A small network was shown many inputs. Here are its activations along a few directions, one row for each input.
In each table, some parts of the input vary, and every possible input appears once, in random order.
Descriptions start from the smaller parts, as in this example, which fits no table here: one of 2 separate values, together with either a single point or one of 11 places along a line or (one of 5 places around a ring, together with one of 6 places along a line).
Shared parts are said once, and a part with two or three values counts as separate values.

Rows:
x1: [ 28  -1   5 -17  36  19 -21   1  -5  18 -39 -14   3   2 -14  21 -32]
x2: [  7  21  -5  17  -2  14  16 -10  -3  14  11   6  11  12  15  33  15]
x3: [ 43  23  13  -6  -9  17  20 -36 -19 -24  10   1   1   0  26  33  11]
x4: [-83  27   3 -29 -16 -12 -18  93  19   4   5 -12  16  -7 -50 -76  20]
x5: [ 25  -6   0  17 -20   8  10 -36  -9 -21  33  -4 -23  23  28  24   3]
x6: [ 22 -12  -8   7  40   8 -23   8  -9  15 -29  -5   5  -1 -10  37 -33]
x7: [-73  -8   2 -42  -8 -35  -1  62   8  25  -7   1   1 -30 -35 -62   6]
x8: [ 33  18  21 -30 -29  33  14 -50 -16 -58 -19  -6  -6  -4  32  14   8]
x9: [-38 -38 -15 -12  16 -46 -34  10   2  13 -11  24  31 -72 -27 -60  14]
x10: [ 26   3   6  -5 -23  31  25 -41 -30 -56  -9   1  -6  -9  30  19  -3]
x11: [  5   4   4  34 -10   4   4   1   7  20  23   2  -2  28  28  13  12]
x12: [ 20  34  20  -2 -10  21  15 -16   0  17   5  -3  11  10  18  21  15]
x13: [  0   0  -2  19 -17  15   3  -9  12  21  29  -1 -13  33  15  11  11]
x14: [ 49  27 -59   2   2 -41  28 -11   1  -9  20  -3 -31 -29 -21 -25  31]
x15: [-88  22   0 -30   5 -28  -1  73  28   6   1 -22   4 -19 -35 -69  12]
x16: [ -1  -7   3  29   8  -4 -10   9  20  31   3   1   8  22   0  15 -17]
x17: [ 17 -13   8  -7 -41  33  12 -47  -9 -57   8  -1 -25  16  28  -2  -7]
x18: [ 15 -24  -9  18  37   3 -28  20   4  16 -21  -4  -7  18  -3  21 -36]
x19: [-63 -26   4 -24  10 -44   3  45  12  12  -8   0  12 -45 -44 -54  27]
x20: [ 35  17  -5  15  -4   8  22 -29 -21 -28  18   8   0   4  29  43   6]
x21: [  4   4  -1  16  17   1 -10  -5   7  26  -6   3  20   4  -7  34 -10]
x22: [ 13 -32  -7   7  30   6 -36  11  10  19 -10  -8 -16  22  -8  17 -36]
x23: [ 20  22  24  -4  12   9  -5  -6  15  29 -15   0  22   2 -13  18 -14]
x24: [ 20  -8   5   2 -29  25  16 -36 -20 -58  -2  -1 -13  16  35  -1 -11]
x25: [ 27   2  -7  26 -10  12  28 -21 -13 -24  23   6 -10  23  33  19  -1]
x26: [-56 -33   2 -15  14 -61 -15  23 -11  16 -24  30  10 -47 -39 -52  24]
x27: [ -7 -17  -1  16   3   5 -15  -2  22  34  12   0  -4  28 -10   8 -16]
Q: What do these inputs look like to the network?
A: either a single point or one of 6 places along a line or (one of 4 places along a line, together with one of 5 places along a line)
Q: Start at x17 and move only the place on the line of 4, one step at a time. The first step leads to x24. Which rows follow, in order?
A: x10, x8
Q: Which other rows belong to the same alternative as x19? List them by row number.
A: x4, x7, x9, x15, x26

Rows:
x28: [ 25  -9 -24  26  15  -6   1  -4   0  12 -10   2   2   1   3  20  -9]
x29: [-29 -11  12 -14  27 -16 -36  41  15  36 -22 -12   8  -2 -33 -19 -22]
x30: [-23  11  -3  -6  27 -24 -16  50  18  42 -22  -2  20 -19 -35 -17   0]
x31: [-21  -2  -7   2 -20 -17   1   3   8   5  16   3  -2  -2   0 -31  24]
x32: [-40  23   3 -27 -15  -7   1  31  11  -5   8 -18   0  -9 -13 -38  23]
x33: [-29  22   2 -17   1 -25   4  41  14  23   1  -8  15 -19 -34 -28  19]
x34: [-23   1   4   1   3 -32   5  11   9  16  22  10   4 -10  -6 -17  22]
x35: [ 16 -35 -11 -42   6 -28  -4 -37 -42 -56 -47  19   3 -87 -16 -34   3]
x36: [-40  -8  14   6 -29   4   0   8  -9  -9  10   6  -2  12   8 -18   4]
x37: [ 42  29   6   4  -4  22  17 -40  -8  -5  10   1   0  13  17  43   8]
x38: [ 36  29   4  -2 -24  30  18 -41  -6 -25  14  -6 -11  21  32  27   8]
x39: [-21 -37  -1   5  23  -5 -27  15   8  30  -4  10   5   4 -11 -13 -27]
x40: [ 14   7 -11  11 -15   1   9 -11  -8 -31  32   3 -27   8  16  -8  17]
x41: [-18 -14  -2   9  20 -27 -14  21   7  23   0  13  18  -4  -8  -5   5]
x42: [ 24 -32 -16  19  22   6  -9  -6  10  13 -10  -8  -4   5   7  15 -36]
x43: [ 50 -12  10   6  15  41  -3 -26   1  13 -24  -5  -4  23  14  48 -41]
x44: [ 21  18  19   1 -27  43  21 -37 -13 -33   2   0  -9  29  31  30  -5]
x45: [ 48  13   0  15  17  30   0 -27 -11   3 -12  -1  12  16  17  55  -5]
x46: [ -1  -5  -2  11 -20  16  12 -16 -11 -34  16   2 -20  18  19   1   2]
x47: [ 20   8 -18  16  -2 -15  18 -17   4  -1  23   1  -5  -2   2  11   7]
x48: [-51   4  19 -23 -21  10   0  37   3 -16  -2  -9  -1   5  -9 -22   3]
Q: What do these inputs look like to the network?
A: either a single point or (one of 4 places along a line, together with one of 5 places along a line)
Q: Which other rows does x33 become when the place on the line of 5 takes its other values? List them by row number.
A: x29, x30, x32, x48

Rows:
x49: [ 50  11   3  18 -23  22  22 -59 -13 -21  25   4 -14  24  44  37  14]
x50: [-36 -24  -7  10  60 -25 -60  62  40  93 -27  -4  20   1 -58  -8 -30]
x51: [ 56  -3   1  -3  -3  28  14 -59 -28 -48 -14  -1 -10  -4  36  37 -10]
x52: [-41 -12  -2 -37  10 -31 -12  35  -5  -9 -29   5  11 -51 -46 -54   2]
x53: [-57  15  -9  -7  -4 -26  -3  56  18  14  14   0  14 -15 -30 -47  25]
x54: [ 58 -10  -4  13 -14  18  17 -62 -23 -44   9   6 -15  -1  40  34 -11]
x55: [-45 -21 -17 -16   7 -40 -11  38   0  -4  -9  10   3 -42 -36 -56   9]
x56: [ 44  31   7  24 -29  37  23 -43  -8 -22  26   1   1  36  44  40  10]
x57: [ 61 -13   2  45  44  32 -17 -25   3  44 -15  -1   2  47  21  97 -47]
x58: [ 32  21  22   1 -32  43  25 -39 -10 -32  15 -12 -13  36  44  32  -5]
x59: [-68   8   8 -29 -11 -16  -1  57  14   9  -4 -10   0  -4 -29 -59  14]
x60: [-53  -2  -5 -19  -3 -43   3  38  13  20  10   3   0 -27 -33 -54  28]
Q: Changing only one part turns x54 into x55. The same change can be made to x58. Which row results?
A: x59
Q: What do these inputs look like to the network?
A: one of 2 separate values, together with either a single point or one of 5 places along a line
Q: Which other rows does x56 become when the choice among 2 separate values takes its other values? List them by row number.
A: x53

Rows:
x61: [ 10  -9  18  -7  18  -5 -18 -17  14  33 -26  10  25 -36  -3  10   0]
x62: [-13  39  -6 -24 -14  17  20  41   8 -32  -8 -27   0  16   1 -17  14]
x63: [-14  19  31 -10   1  27   0  -4   3  39  -2 -14  19  28  -2  19 -11]
x64: [-13  36 -22  -3 -11 -26  27  38  -2   7  31   1  -2  -8 -12  -9  38]
x65: [ -9  16 -39 -14  15 -48  21   8  -9  -9 -14   8   3 -41 -23 -21  27]
x66: [-40  -7  -5  38 -21 -25  21  21   4   4  26  13   9   9   7 -15  32]
x67: [  4  -8  22 -18  25  19 -19   9 -13  -8 -43   2  31 -13  -4  27 -20]
x68: [ -2  15 -13 -28   2   3  11  23  -6 -43 -38 -14   2 -30 -24 -21  -2]
x69: [  3  -6  -6  14  34 -17   6  -2 -11  37 -35  23  31 -30  -6  16  15]
x70: [ -4  38  -5 -15 -25  -7   8  14  17   5  29 -13  -5  -3 -16 -33  30]
x71: [ 59  16  18   9 -19  37  24 -64 -35 -18  -3  13   8   6  40  57   9]
x72: [ 14   3  -8  27  12   9 -21   4  33  37  37   3 -18  25  -1   6 -12]
x73: [-32 -38   7 -10 -10   8  -5  15 -13 -43 -20   5   6 -27   0 -11 -25]
x74: [ 22 -24 -36  21  50 -36 -19   3   1  16  -2  24 -12  -1 -11  12  -7]
x75: [-26 -39   3  -3 -14 -20 -16 -15   8  -6   0  13  -3 -41   3 -32   6]
x76: [  4  -5   2   8  10  16 -10   5  17  28  21 -23 -23  44  -7  17 -31]
x77: [  5   5 -29  39  30 -14  -3  17  16  33  34  15 -12  36  -4  21   1]
x78: [ 25 -22 -13   5  34   8 -35  14  -1 -17 -27  -3 -12  12 -13  19 -41]
x79: [ -2  25  21   8  -2   8 -12  -7  19  46  12  -1  29  17   1  13   9]
x80: [ 24 -13   5  10 -40  16  31 -65 -32 -63  27   9 -10   4  58   7  16]
x81: [ 81  -1 -18  28 -15  23  11 -55 -20 -26  13  15 -33  27  37  47 -18]
x82: [ 51  39 -10 -15 -26  12  46 -56 -19 -70  16  -6 -18 -13  36   4  27]
x83: [-43  -4  17   5 -27  19  -6  29  -2 -35   6  -4   2  29  16 -13  -1]
x84: [-42 -13  34  -6 -34  10  -5   9   6  -3  19   5 -21  24  17 -26   4]
x85: [  6  16 -16 -25  -3 -25   5  -7  -7   0  -3  -2   3 -44 -25 -48   5]
x86: [-31 -10  17  13 -38  -8  -7   9  13   9  39   4  -2   4  17 -28  15]
x87: [-31 -48  19 -21 -12  -4 -12 -11 -14 -16  -5  -2  -8 -19  -8 -29 -12]
x88: [ 24 -34  -7  -3  29  -6 -29 -11   4  12 -24 -17 -20  17 -19   5 -29]
x89: [ 33 -28 -18   9  28 -16 -36  -8   9  26   1   3 -15 -10  -7  -2 -22]
x90: [-29 -35 -15  14   3 -39   7  -2 -15 -11   3  28  13 -30 -11 -23  15]
x91: [ -3   2  -1 -40   0  -6   5   0  -9 -13 -21 -23 -15 -31 -27 -36   7]
x92: [-17  21  18  -3  -1  40   1  24   9  14 -20 -14  24  15  12  46 -15]
x93: [-10  34  11 -32 -21  -2  21  14   9  -9  16 -29  -8  22 -21 -31  11]
x94: [-12  24  10  30  16  -7  17  10   6  41  13  11  34  11  -7  28  18]
x95: [  2   4 -16  19  10  29  -9  30  20   5  -1 -20 -14  38   7  34 -37]
x96: [  5  -7  28 -21  16  10 -15 -14  -7  30 -48   8  14  -9  -4   8 -15]
Q: Changing only one part turns x75 into x85. The same change can be made to x87. Which row results?
A: x91
Q: What do these inputs look like to the network?
A: one of 4 separate values, together with either a single point or (one of 2 separate values, together with one of 4 places along a line)
Q: Which other rows does x84 become when the place on the line of 4 takes its other values? List them by row number.
A: x66, x83, x86
Q: Which other rows does x68 become when the choice among 2 separate values takes its other values? List them by row number.
A: x62
Q: Which other rows does x74 become when the choice among 4 separate values takes its other values? List them by row number.
A: x65, x69, x90
Q: Which other rows does x64 become when the choice among 4 separate values takes its other values? List them by row number.
A: x66, x77, x94
